These are the activations of a small network on made-up records, seen along a few directions, one row for each record.
Here are examples, each followed by its value of one field, KAGE.
Other fields move the rows too, some of them a lot.
Random noise pushes rows far along 5 fixed directions. That doesn't count. These rows show it; they differ only by the noise:
-186, -167, -25, -775, 162, 108, -148, 186, 53, -510, 62, 43, -94, 159, 36, -51, 31, 395, 20, -64
246, -209, -51, -252, -57, 231, -48, 165, -145, -156, 91, -121, -136, 83, -218, 91, -41, 98, 11, -142
142, -397, -343, -630, -103, 220, -162, 554, -365, 6, -337, 89, -7, -93, -369, -104, -1, -166, 73, 51
185, 202, 291, 341, 279, -198, -37, -378, 169, -149, 317, -3, -106, 66, 182, 269, 205, 551, -388, -245
113, -168, -43, -344, -182, -36, -117, -25, -224, -282, -157, -161, -183, -240, 56, 139, 46, 242, -248, -91
488, -91, -188, 374, 765, 307, -75, 752, 32, 799, 219, 663, 387, 529, -809, -185, 239, -316, 217, -24
-256, 67, -78, -363, 275, -246, -146, 59, 78, -125, -183, 416, 20, 209, 34, 33, 143, 428, -153, -45

-84, 20, 44, -47, 436, 25, -98, 246, 192, 219, 16, 170, 355, -219, 63, -337, 282, -250, -18, 265  fili
-113, -126, -41, -296, 38, -153, -183, 162, -163, -3, -286, 25, 169, -576, 224, -215, 226, -103, -135, 211  farep
-8, 153, 198, 218, 270, -276, -132, -205, 151, 100, 42, 93, 166, -225, 299, -9, 232, 145, -275, 32  tigu
-178, 140, -250, 353, -446, -217, 108, -13, -215, 387, -408, 50, -56, -173, 51, 55, -147, -383, -49, 324  nunu
-450, 169, -187, -241, 244, -167, 39, 77, 112, 115, -244, 599, 127, 443, -153, -89, -70, 99, 187, -52  redop
-43, 23, -153, -67, -437, 181, 212, -148, -273, 47, -333, 68, -211, 484, -426, 136, -368, -59, 352, -281  kiba
-913, 351, -233, -141, 75, -747, -90, -103, 278, 140, -448, 722, 12, 406, 262, -8, -13, 292, -63, 181  tep
192, 250, 149, 446, 299, -125, 4, -224, 81, 139, 125, 181, -2, 150, -38, 228, 166, 279, -191, -165  fiso
5, -294, -181, -179, -475, 93, 38, 285, -170, -94, -61, -402, -205, -69, -45, 19, -383, -356, 86, 196  farep
-93, -231, -50, -685, -2, 261, -32, 196, -70, -422, 41, -68, -126, -12, -45, -164, -88, 103, 159, -136  gugel
-156, 94, -99, -45, 32, -223, 36, -20, 9, 281, -424, 413, 143, 178, -138, 15, 55, -20, 4, -3  kiba
-59, 51, -139, -189, -574, 177, 127, -349, -428, -45, -577, 70, -182, 128, -260, 225, -191, 58, 293, -350  mokun
19, 181, 59, 526, -119, -426, 46, -256, 204, 139, 73, 111, -286, 407, 69, 405, -194, 328, -288, -44  kopo
90, -348, 34, -525, -248, 76, -130, 145, -48, -480, 125, -555, -199, -530, 350, -61, 41, 81, -196, 217  lis
629, -447, 239, -119, -217, 351, -11, -52, -174, -356, 385, -647, -222, -297, -13, 182, -23, 56, -122, -327  redop
-34, -216, 67, -258, 165, -74, -174, 271, 136, -230, 207, -451, 124, -720, 491, -377, 210, -241, -317, 473  lis
103, -15, -307, 262, -473, 4, 99, 124, -323, 328, -347, -277, 3, -449, -54, -41, -166, -608, -66, 357  mebap
316, -237, 30, -28, 352, 268, -92, 460, 32, 118, 274, 95, 89, 126, -289, -128, 99, -172, 92, 71  tigu
-218, 21, 616, -602, 425, 206, -87, -329, 277, -925, 609, -465, -69, -401, 666, -302, 351, 530, -135, -60  kiba
-28, -263, -13, -428, 295, 239, -200, 388, 246, -335, 403, 13, -39, 239, -94, -242, 3, 163, 171, -1  pap
-382, -122, 10, -462, -104, -284, -28, -25, 278, -586, 114, -27, -367, 502, 229, 170, -273, 540, 11, -98  rulef
-317, 108, -318, 139, -512, -289, 94, -45, -4, 288, -375, 123, -172, 399, -97, 214, -453, -223, 168, 70  fiso
89, -84, 39, -139, -24, 159, -56, 26, 121, -253, 284, -84, -165, 180, -75, 56, -76, 233, 73, -134  pap
-146, -162, -127, -406, -144, 22, -36, 210, -214, -21, -199, -60, -14, -295, 72, -75, -26, -145, -62, 188  kire
48, -48, 2, 32, 170, -57, -100, 50, 58, -16, 44, 110, 53, 54, -52, -1, 63, 167, 15, -71  farep
403, -116, -34, 453, 32, 3, 20, 151, -140, 381, 55, 114, -3, 56, -348, 126, 120, -219, -94, -82  tep
-7, -64, -98, -1, 297, -20, -133, 294, -41, 56, -57, 69, 196, -303, 83, -247, 234, -155, -156, 338  nunu
521, -196, 311, -80, 583, 275, -156, 57, 51, -206, 490, -76, 83, -143, -12, -54, 349, 379, -151, -340  gugel
-388, 363, 64, 622, -94, -770, 2, -508, 282, 149, -136, 272, -106, 215, 368, 360, -72, 411, -340, 48  duda
-641, 197, -131, -267, -304, -535, 1, -368, 49, -329, -489, 220, -168, 257, 267, 267, -235, 475, -143, -30  duda
-168, -145, -109, -257, -209, -185, 2, 12, 134, -162, -22, -7, -180, 161, 63, 223, -182, 167, -51, 39  kire
100, 39, 176, -125, 847, -10, -127, 259, 264, -42, 271, 255, 388, -209, 66, -312, 496, 123, -138, 45  rulef
100, 43, 107, 216, -19, -19, -10, -184, 27, -91, 173, -166, -127, -15, 40, 28, -84, 67, -63, -66  kopo
-376, 52, -262, -349, 282, 243, 26, 502, -62, 436, -364, 717, 315, 443, -463, -406, 36, -375, 550, 110  fili
-29, -132, -37, -262, -129, 192, -13, 129, -14, -70, 143, -135, -50, 76, -72, -33, -67, -97, 199, -26  tep
92, 160, 77, 172, -355, -124, 102, -549, -207, -112, -282, -145, -68, -186, 149, 246, 8, 200, -161, -267  mebap
-187, -378, -203, -825, -540, -38, -171, 145, -348, -575, -346, -535, -285, -744, 328, -176, -101, -17, -108, 167  rulef
-164, 142, 35, -124, 119, -231, -77, -147, -11, 63, -286, 433, 67, 165, 32, 103, 117, 305, -48, -132  tigu
178, 189, 161, 320, 228, 244, 103, -94, -84, 123, 176, -146, 263, -398, 54, -252, 246, -319, 11, 81  mebap
140, 217, -124, 644, -311, -625, -34, -498, -202, 410, -547, 326, -107, -53, -52, 442, 71, 237, -383, -278  guk
-221, 73, -217, -298, 271, -136, -62, 226, 43, 177, -326, 571, 256, 198, -237, -127, 139, -30, 77, 2  guk
-78, -155, -84, -20, 267, -26, -28, 309, 300, 107, 265, 269, 48, 421, -195, -17, -57, -11, 145, 68  kire
151, -72, 88, -274, 25, 287, 17, -88, -178, -236, 24, -46, 7, -28, -101, -74, 118, 172, 175, -250  lis
31, 98, -282, 311, -59, -264, -17, 249, -208, 740, -517, 469, 216, -10, -258, -14, -1, -414, -114, 155  pap
101, -148, -93, 216, -91, -97, 8, 181, 83, 199, 163, -102, -131, 25, -27, 80, -156, -160, -117, 111  redop
-139, 3, -285, -140, -63, 37, 73, 377, -103, 308, -303, 307, 41, 328, -331, -23, -188, -382, 234, 145  fiso
71, -133, 62, -32, 65, 239, 10, 188, 130, -67, 386, -131, -96, 343, -143, -78, -234, -114, 267, 35  kopo
450, -372, 231, -232, 342, 283, -230, 321, -221, -138, 202, -293, 230, -831, 117, -272, 506, -109, -270, 75  duda
-37, -55, -316, -18, -78, 30, -51, 377, -210, 588, -526, 251, 270, -249, -214, -187, 62, -584, 96, 306  mokun
671, -811, -216, -742, -405, 879, -175, 686, -661, -208, 38, -776, -10, -835, -406, -392, 1, -750, 285, 58  guk
131, -521, -85, -559, -389, -84, -162, 138, -221, -483, -141, -274, -436, -198, 97, 156, -132, 274, -227, -154  gugel
55, -58, -89, 170, 57, 245, 36, 353, 24, 346, 114, 23, 44, 65, -229, -197, -47, -417, 206, 234  fili
63, 220, 88, 471, 219, -129, -24, -203, 166, 214, 12, 132, 91, -58, 48, 78, 194, 92, -176, -4  mokun
2, 4, 54, -259, 575, 842, 108, 512, 92, 5, 510, 61, 411, 169, -334, -605, 143, -493, 646, 141  nunu

Here are new rows. What is KAGE for each?
0, 218, 112, 233, 368, -155, 62, -157, 233, 30, 183, 387, -30, 695, -149, 224, -17, 540, 64, -335  rulef
108, -152, 49, -167, 228, -20, -115, 144, -128, 27, -38, 129, 111, -371, 41, -74, 329, 51, -196, 35  kire
0, 126, 66, 78, 327, -155, -196, -50, -152, 141, -235, 48, 383, -920, 388, -328, 566, -95, -375, 279  nunu
-243, 358, -43, 461, -28, -125, 186, -169, 137, 392, -83, 281, 192, 167, 0, -16, -30, -263, 170, 165  nunu
-243, 377, 139, 434, 575, -132, 54, -121, 522, 126, 516, 294, 130, 700, -12, 5, -7, 199, 106, -45  tep
-138, -19, 41, -206, -60, -117, -18, 45, -36, -157, -97, -146, 1, -242, 249, -12, -5, 7, -178, 122  farep
407, -265, 71, 48, 61, -183, -267, 65, -382, 24, -251, -135, -14, -793, 164, -2, 417, -26, -487, 48  fiso
746, -53, -91, 627, -396, 539, 268, 1, -464, 510, 1, -239, 22, -59, -606, 142, -116, -570, 287, -194  mebap
83, -226, -207, 168, -750, -255, 12, -4, -207, 14, -275, -355, -349, -328, 65, 253, -269, -186, -207, 134  farep
225, -391, -66, -349, -67, 99, -80, 328, 38, -175, 124, -175, -110, 121, -127, 43, -107, 41, 105, -102  rulef
104, -136, 48, 273, 52, 35, 36, 175, 234, 64, 488, -356, -18, -167, 100, -66, -92, -335, -107, 279  kire
314, -50, -132, 262, 12, -194, -90, 64, -212, 330, -271, 156, 60, -123, -198, 156, 124, -42, -303, -67  guk
-224, -252, -572, -236, -336, -321, -100, 372, -144, 278, -593, 342, -83, 120, -279, 45, -262, -204, 29, 177  redop
184, 71, -80, 199, -244, 83, 84, -189, -275, 250, -428, 17, 82, -176, -209, 118, 25, -224, 3, -140  mokun
294, 19, -46, 623, 139, -459, -190, -72, -141, 419, -233, 36, 154, -648, 187, -42, 367, -80, -532, 211  lis
362, -251, 67, 8, 140, 77, -102, 157, -93, -81, 66, -353, 34, -569, 28, -161, 231, -184, -319, 170  kiba
-200, 143, -21, -120, -245, 341, 166, -186, 4, -124, -22, -75, -68, 176, -131, -23, -184, -107, 412, -104  mokun
141, -260, -212, -421, -434, 485, -30, 173, -471, 5, -355, -316, -4, -409, -218, -143, -99, -414, 291, 31  mokun
